[117 143 152 117] 143

[[127 118 123 155 126 133]
 [108 129 115 148 125 118]] 129

[111 119 106 146] 119

[[137 122 126 132 126 121]
 [128 114 116 124 105 122]] 114

[[133 112 113 116 123 135 143]
 [109 130 113 148 149 115 127]
 [108 109 107 152 144 108 109]] 109

[149 107 134  99] 107

[[110 137 127 101]
 [121 121 151 112]] 121
---
[133 141 139 116 124 105 115] Out: 116

[105 136 122 149 135] Out: 149

[124 122 111 156] Out: 156

[[125 119 135 148 145 129 126]
 [110 119 135 136 140 151 115]] Out: 148

[[149 124 119 118 132 131]
 [129 117 133 127 134 148]
 [110 106 150 111 143 123]] Out: 118

[127 150 140 118 126] Out: 118

[[142 131 100 103 125 148]
 [142 136 104 106 127 125]] Out: 103
---
Q: (119, 133, 107, 121, 138, 137, 146)
A: 133
Q: ((132, 127, 126, 125, 121, 124, 139), (131, 126, 134, 112, 131, 130, 119), (126, 103, 141, 121, 111, 117, 125))
A: 127
Q: (157, 127, 112, 133)
A: 127
Q: (117, 150, 133, 130, 128)
A: 150
Q: ((134, 132, 106, 124), (120, 130, 133, 141))
A: 132
Q: (141, 145, 102, 127, 103)
A: 145
Q: ((149, 140, 148, 137, 126, 133, 129), (139, 143, 146, 146, 124, 135, 130), (157, 105, 122, 131, 125, 128, 141))
A: 140
Q: ((155, 125, 110, 122, 121), (122, 127, 128, 118, 113))
A: 125
---
[[118 130 115 135 131 138 109 114 119 118 146 121 116 132]
 [134 119 117 127 126 144 125 125 119 116 116 151 131 137]
 [146 126 128 133 113 154 122 114 131 117 129 123 137 123]
 [131 124 120 134 133 131 123 123 138 147 128 142 123 119]
 [151 109 125 132 119 156 118 114 128 137 139 140 124 126]] ans = 118

[[122 141 124 123 148 137 143 116 134]
 [132 131 135 127 124 131 120 126 135]
 [124 137 128 127 135 129 129 125 136]
 [133 144 139 126 144 146 132 120 144]
 [129 114 123 127 114 119 120 138 116]
 [116 142 122 117 152 135 140 133 132]
 [134 137 134 133 138 139 138 117 137]
 [128 136 130 127 140 138 137 121 133]
 [124 138 136 116 130 130 113 145 140]
 [139 104 116 148 113 119 148 111 102]
 [136 125 133 138 122 132 126 118 130]
 [126 144 134 125 142 138 128 124 144]] ans = 122

[[118 109 134 129 124 125 107 105 125 132 133 108 130 113 111 114]
 [129 138 131 139 149 141 132 131 124 117 139 143 133 144 143 108]
 [137 145 125 134 137 127 153 152 133 122 123 146 127 145 145 138]
 [124 141 135 138 148 140 133 129 126 118 138 143 131 146 141 108]
 [157 107 109 127 117 125 122 139 121 127 117 124 131 107 126 142]
 [110 143 143 135 144 135 137 122 133 124 129 143 125 150 136 110]
 [137 139 115 140 116 141 111 145 140 131 137 121 109 127 141 156]
 [137 140 115 141 117 140 113 147 141 131 136 122 109 127 142 156]
 [124 126 139 126 145 114 156 125 122 121 119 139 144 138 124 106]
 [134 134 116 140 115 141 104 139 139 133 138 116 109 122 138 153]
 [139 146 121 137 131 132 144 155 136 124 126 141 120 143 148 147]
 [136 144 127 134 139 126 156 150 132 121 122 146 129 146 144 135]] ans = 118

[[144 127 129 128 127 128 128 127]
 [110 129 117 128 128 127 128 129]
 [133 128 137 128 128 128 129 127]
 [141 128 133 128 128 128 128 128]
 [125 128 132 129 127 135 129 127]
 [127 128 128 128 128 139 128 128]
 [139 128 115 128 127 128 128 128]
 [105 128 140 128 127 131 128 128]
 [128 128 130 128 129 127 128 129]
 [125 126 132 128 127 117 127 126]] ans = 144

[[143 140 143 144 139 146 146 145 142]
 [142 147 145 140 141 140 139 142 142]
 [141 145 144 145 139 139 136 140 138]
 [140 146 144 141 141 136 136 141 142]
 [141 140 141 141 139 153 148 146 143]
 [144 142 141 140 143 141 140 144 141]] ans = 143

[[117 136 127 134 120 127 125]
 [135 126 133 137 129 123 131]
 [141 133 120 125 132 129 125]
 [125 133 120 136 143 134 133]
 [133 132 128 129 118 130 130]
 [111 132 133 135 143 134 134]
 [135 130 120 129 134 124 127]
 [125 129 130 124 128 119 121]
 [131 132 125 132 124 119 132]
 [121 126 125 115 124 136 130]
 [135 126 125 130 101 133 129]] ans = 117
---
Q:
127,111,131,104,121
119,140,144,126,115
126,101,116,123,137
A: 116

Q:
130,110,128,128
129,115,129,127
129,153,129,128
A: 129

Q:
115,134,148,99,133,114,130
134,131,105,150,140,127,147
115,104,121,137,143,127,131
A: 121

Q:
106,131,133,114
122,146,139,132
122,130,137,132
A: 137

Q:
118,143,152,155,136,127,127
110,124,134,115,121,127,119
148,121,107,122,124,117,115
A: 107

Q:
124,127,101,140
124,115,144,126
134,126,138,133
A: 138

Q:
132,130,126,130,137,113
115,126,129,136,145,126
128,98,117,127,121,128
A: 117

Q:
127,137,120,129,124,123
137,127,127,128,115,109
150,115,127,133,118,118
A: 127

Q:
128,133,119,124
142,133,125,153
126,127,138,128
A: 138
---
[112 123 138 157 121] yields 157

[[131 130 103 126 153 124 127]
 [129 124 123 140 117 125 126]
 [130 135 129 133 144 128 123]] yields 124

[107 121 125 121 120 133] yields 120

[[116 117 118 104 118 136 116]
 [124 124 124 127 126 127 128]
 [108 112 125 128 112 129 139]] yields 136

[[134 132 130 121 116]
 [143 137 137 121 114]
 [133 133 139 146 151]] yields 121

[[152 147 105 131 122 115]
 [131 129 120 137 109 132]
 [149 143 100 132 120 116]] yields 122
---
[[122 100 132 130]
 [131 140 132 125]] -> 100

[[128 130 148 140]
 [131 129 139 149]
 [144 145 129 129]] -> 129

[[133 107 120 154]
 [125 133 129 144]
 [131 113 101 140]] -> 133

[[157 110 118 140]
 [124 108 142 136]] -> 110

[[121 113 115 117]
 [127 120 151 153]] -> 113

[[120 127 128 123]
 [115 113 120 103]
 [131 136 109 114]] -> 113

[[107 148 123 126]
 [154 115 132 136]] -> 148

[[128 127 144 124]
 [130 133  99 137]
 [132 131 139 120]] -> 133

[[116 119 138 108]
 [112 132 130 104]] -> 119

[[139 142 130 101]
 [138 141 129 103]] -> 142
---
Input: array([147, 141, 133, 102])
Output: 147, 102

Input: array([109, 107, 124, 131])
Output: 109, 131

Input: array([141, 115, 114, 104, 143, 100])
Output: 141, 100

Input: array([132, 142, 109, 125, 107, 145])
Output: 132, 145

Input:
array([[152, 137, 125, 107, 119, 130, 134],
       [126, 120, 125, 119, 144, 137, 125],
       [130, 120, 115, 140, 123, 131, 131]])
Output: 152, 131

Input: array([107, 146, 143, 143, 115])
Output: 107, 115

Input: array([109, 131, 154, 122, 129])
Output: 109, 129

Input: array([155, 120, 151, 128, 119, 114])
Output: 155, 114

Input: array([135, 132, 125, 102, 142])
Output: 135, 142
---
[[141 133 120 125]
 [123 103 132 132]
 [137 130 117 116]] ⇒ 125

[[104 136 120 147 102]
 [102 135 119 153  99]
 [105 136 121 146 102]] ⇒ 102

[[113 139 128 116 117]
 [108 108 126 107 135]
 [122 148 142 145 106]] ⇒ 117

[[113 127 128 124 128]
 [111 128 129 125 130]
 [106 131 129 129 126]] ⇒ 128

[[142 105 131  98]
 [138 114 134  98]
 [126 110 136 147]] ⇒ 98

[[110 119 111 121 138 112 116]
 [125 107 104 122 141 124 132]
 [101 131 127 131 119 108 133]] ⇒ 116

[[133 132 128 121]
 [139 133 126 126]
 [154 128 134 110]] ⇒ 121

[[127 112 147 137 129]
 [135 128 131 135 125]
 [117 130 129 157 134]] ⇒ 129
